These are the activations of a small neural network, seen along a few directions. Each row is one input.
In each table, some parts of the input vary, and every possible input appears once, in random order.
Descriptions start from the smaller parts, as in this example, which fits no table here: one of 3 separate values, together with either a single point or one of 11 places around a ring or (one of 4 places along a line, together with one of 5 places around a ring).
Shared parts are said once, and a part with two or three values counts as separate values.
In the rows, 128 means zero.

Other details of the inputs vary at random and push rows far along two fixed directions, the same in every table; ignore that.

A family of inputs:
row 1: [119 142 120 187  65  77  75 106  86 198 161]
row 2: [ 52  80 105 117  96 109 119 117 134 129 135]
row 3: [ 82 122 117  83 180 124 158 164 167 119 114]
row 4: [ 46 103 128 133  71 122 140 104 118 174 152]
row 5: [196 143 129 151 140 137 105 123 100  99 127]
row 6: [116 134 135 183  58 120  84  97 104 186 174]
row 7: [108  99 118  80 162 136 147 149 140  88 117]
row 8: [119 109 113 157  95 116 106 113 106 129 140]
row 9: [ 30  95 122  75 106 135 172 135 154 144 139]
row 10: [156 156 144 130 127 149 132 127 119 129 143]
row 11: [123 115 120  96 151 138 151 152 120  89 114]
row 12: [112 111 118 146  98 114  90 119 111 130 143]
row 13: [ 74  93 111 170  56  95  73 109  89 169 167]
row 14: [113 117 121 140  96 112 103 129  91 136 151]
row 15: [188 147 142 147 155 132  93 156 117  94 151]
row 16: [212 165 136 152 162 119 104 126 117 134 123]
row 17: [196 147 136 137 147 134 101 143 103  95 137]
row 18: [214 174 147 147 149 161 108 146 137 122 157]
row 19: [ 32  90 105  93 117 107 169 131 145 149  98]
row 20: [109 118 123  88 177 133 161 150 159 118  90]
row 21: [113 130 140  83 154 165 163 137 169 103 108]
row 22: [200 140 132 149 151 139 111 132 100  95 128]
row 23: [133 124 125  94 174 127 156 137 168 109  85]
row 24: [217 177 156 154 147 158 123 115 138 101 126]
row 25: [116 130 133 141  94 135 115 114 122 160 157]
row 26: [220 171 155 148 149 157 115 112 142 107 130]
row 27: [159 139 127 140 144 118 136 128 119 137 111]
row 28: [ 81  92 108  80 156 141 164 144 162  76  99]
row 29: [130 125 122 158 108 102 122 112 125 156 117]
row 30: [111 134 118 174  73  87  90 107  85 195 154]
row 31: [106 126 122  86 165 127 174 151 143 116  91]
row 32: [123 125 121 126 137 114 143 127 152 129  98]
row 33: [110 123 139  95 152 158 179 126 161 102 108]
row 34: [207 173 158 145 143 154 130 123 116 114 138]
row 35: [109 124 141  90 152 158 178 128 153 106 109]
row 36: [ 77 112 120 135 102  97 115 121 135 171 116]
Each input here is: one of 3 separate values, together with either a single point or one of 11 places around a ring.
The inputs of row 29 and row 8 match in every part but the choice among 3 separate values. If row 36 is changed in the same way as row 29 into row 8, which row does it become? -> row 12
Which other rows does row 15 become when the choice among 3 separate values takes its other values? List them by row number. -> row 3, row 18

A family of inputs:
row 37: [ 31 110 104  97 116  88 112 151  95 145 162]
row 38: [184 141 131 119 123 116  60 157  66 125 147]
row 39: [ 37 100 109 116  83 143 130 109 169 177 145]
row 40: [186 164 153 132 147 147 121 121 104 158 159]
row 41: [165 160 169 139 123 131 116 121  99 164 165]
row 42: [159 174 163 153 112 134 128 130  97 152 163]
row 43: [ 51  92 105 127 114  89  88 122 152 137 156]
row 44: [166 132 132 170 133 143 104 169  63 108 161]
row 45: [176 157 148 154 122 150  85 105 150 154 148]
row 46: [132  91 129  73 170 163 203  95 134  31  62]
row 47: [185 138  99 184 133  85 106 134 111 132 111]
row 48: [165 112 115 202 138 100 106 125  84 121 109]
row 49: [134 129 115  79 179 149 200 129 167 126  72]
row 50: [166 178 136 173 107 148 111 118 156 135 143]
row 51: [176 164 164 146 125 147  94 113 157 138 140]
row 52: [182 133 131 140  69 159 126  96  66  84 157]
row 53: [130 132 133  54 196 179 200 157 153 109 117]
row 54: [132 131 152  67 192 141 199 136 174 110  62]
row 55: [ 54 100 116 122  93  98 147  95 135 198 114]
row 56: [ 32  96  86 131 103  55 106 113 110 164 108]
row 57: [ 13 112 119 123  59 116 161 133 116 194 164]
row 58: [137  93 123  51 181 141 115 165 177  66  99]
row 59: [ 28  54 108 158  88 114 106 134 142 132 158]
row 60: [131 143 128  89 180 148 216 148 176 101  63]
row 61: [115 138 152  82 177 139 210 142 174 101  66]
row 62: [174 148 112 155 136 115 110 167  94 120 169]
row 63: [188 131 119 172 139 114  92 142 151 106 158]
row 64: [ 50  78 121 127  58 153 117  76 126  96 140]
row 65: [169 175 159 172 104 145  98 113 152 133 141]
row 66: [194 132 109 132 140  90  73 126  89 124  81]
The inputs of row 61 and row 65 match in every part but one. If row 66 is changed in the same way as row 61 into row 65, which row does it become? -> row 58
Describe the family of inputs behind these rows. -> one of 3 separate values, together with either a single point or one of 4 places along a line or one of 5 places around a ring
Which other rows agree with row 44 in the choice among 3 separate values? List them by row number. -> row 37, row 38, row 40, row 41, row 42, row 52, row 53, row 57, row 62
Which other rows does row 61 become when the place on the ring of 5 takes its other values? List them by row number. -> row 49, row 54, row 55, row 60

A family of inputs:
row 67: [229 198 158 163 135 131 117 123  99 160 140]
row 68: [ 92 135 141 158  69 110  81 108 130 203 161]
row 69: [229 156 134 180 148 133  94 150  94 100 144]
row 70: [177 143 135 131 143 133 107 151 106  83 132]
row 71: [ 78  85 116  96 113 140 148 104 133 120 104]
row 72: [123 129 140  99 166 168 188 153 160  96 124]
row 73: [113 122 127 155  95  96  93  99 137 162 118]
row 74: [ 57 106 109 134  74  82 142 102 111 188 115]
row 75: [138 128 141  64 163 179 167 130 152  93 123]
row 76: [  7  98 107  94 106 132 166 140 175 160 137]
row 77: [ 89 120 116 159  93  80  96 128  72 189 148]
row 78: [ 13  72  88  88 127 105 149 152 152 138 132]
row 79: [137 151 151 175  73 128  93 101 102 151 179]
row 80: [158 116 125  59 186 162 149 161 134  59 101]
row 81: [142 138 134 189  77 111  86  85  95 135 144]
row 82: [234 173 130 186 150 131 101 113 130 113 116]
row 83: [136 110 127 106 175 152 187 141 158  77  85]
row 84: [152 124 125  68 210 132 140 166 164  76 101]
The inputs of row 68 and row 73 match in every part but one. If row 72 is changed in the same way as row 68 into row 73, which row does it become? -> row 83
Describe the family of inputs behind these rows. -> one of 3 separate values, together with either a single point or one of 5 places along a line
Which other rows does row 76 become when the choice among 3 separate values takes its other values? List them by row number. -> row 78, row 82
